[131 107 136 192 135  99] = W
[159 172 100 114 137  77] = F
[144 123 119 120 141  66] = L
[ 76  96 147 165 141  75] = V
[180 145  92 121 134 101] = H
[154 128 111 190 129 134] = K
[137 117 136 133 144  65] = E
[177  86  99 163 127 144] = P
gone W: [192 107 135 131 136] | [99]
gone V: [ 76 165  96 141 147] | [75]
gone K: [190 111 128 134 154] | [129]

[119 127 131 135 129 108 131 117 104 171 132 133 154 159 154 124 136 121
  98 108 108 120 117 150 130 156 113 171  95 126 149 135 156 131 104 160
 146 109 132 114 130] = D
[148 113 124 128 133  96 141 156 112 140 156 118 119 155 138 100 146 150
  95 144 102 129 136 136 106 151 106 140  87 135 129 160 159 135 101 148
 142 109 139 121 138] = X
[121 129 131 136 129 106 130 119 107 172 132 135 156 159 155 121 139 123
  98 110 107 120 117 150 128 157 113 167  95 125 147 135 155 133 103 162
 148 108 131 114 131] = Q
[147 147 133 122 139 106 139 162 138 146 142 121 109 144 113 102 111 134
 134 133 106 135 129 113 112 147  81 146 122  94  97 144 160 171 141 112
 112 117 151 124 134] = G
[122 130 130 138 128 104 130 121 110 172 133 137 157 158 156 119 143 125
  98 113 105 120 118 148 126 159 112 162  95 124 145 136 155 135 101 163
 151 108 130 114 132] = Y
[129 130 136 121 129 146 127 104 163  81 123 135 118 122 131 134 131 125
 147 106 119 123  96 109 145 114 145  93 116 131 135 114  98 103 132 109
 124 174  96 150 154] = A
[147 148 133 120 139 108 138 161 136 147 142 121 106 141 115 102 110 134
 134 132 106 137 129 114 114 147  80 145 124  93  95 145 159 172 141 111
 112 119 148 123 133] = M
[141 148 131 109 141 115 136 157 136 146 144 122 103 120 128 107 110 138
 135 128 107 148 135 121 123 144  74 142 130  91  87 149 152 173 144 114
 114 122 138 115 129] = N
[112 140 114  94 154 146 123 145 140 126 105 148 112 110  95 117 111 125
 163 149 119 176 132 145 102 136 115 140 131 131  78 148 120 160 133 138
 123 129 132 123 133] = C
[147 147 133 122 139 106 139 162 138 146 142 121 123 144 113 102 111 134
 134 133 106 135 129 113 112 147  81 146 122  94  97 144 160  86 141 112
 112 117 151 124 134] = S
[146 118 115 143 102 143 126 122 109 127 101  93 137  93 148 129 122 122
 138 103 153 115 102  97 125 121 173  88 149 138 155 108 116 106 115 111
 128 147 133 135 119] = T
[108 130 133  90 148 135 138 155 144 120 125 144 121  92 105 121 108 141
 163 131 112 167 138 134 105 137  91 139 140 156  98 157 140 166 135 132
 133 116 137 110 131] = J
q: [148 113 124 128 133  96 141 156 112 140 156 118 119 155 138 100 146 150
  95 144 102 129 136 136 106 151 106 140  87 135 129 160 159 135 101 148
 142 109 139 121 138] | X
q: [112 140 114  94 154 146 123 145 140 126 105 148 112 110  95 117 111 125
 163 149 119 176 132 145 102 136 115 140 131 131  78 148 120 160 133 138
 123 129 132 123 133] | C
q: [146 118 115 143 102 143 126 122 109 127 101  93 137  93 148 129 122 122
 138 103 153 115 102  97 125 121 173  88 149 138 155 108 116 106 115 111
 128 147 133 135 119] | T
q: [122 130 130 138 128 104 130 121 110 172 133 137 157 158 156 119 143 125
  98 113 105 120 118 148 126 159 112 162  95 124 145 136 155 135 101 163
 151 108 130 114 132] | Y

[ 72  90 136 135 110]  U
[ 88 148 147 175 196]  B
[158 105 114  84 106]  Z
[ 98  96  80  54 117]  R
gone B: [196 175  88 148] | [147]
gone U: [135  90 110  72] | [136]

[125  77  68  69] : malak
[126 151 146 106] : Bifif
[127  91  90 149] : Zino
gone Zino: [149  90 127] | [91]
gone Bifif: [106 151 146] | [126]
gone malak: [125  69  77] | [68]

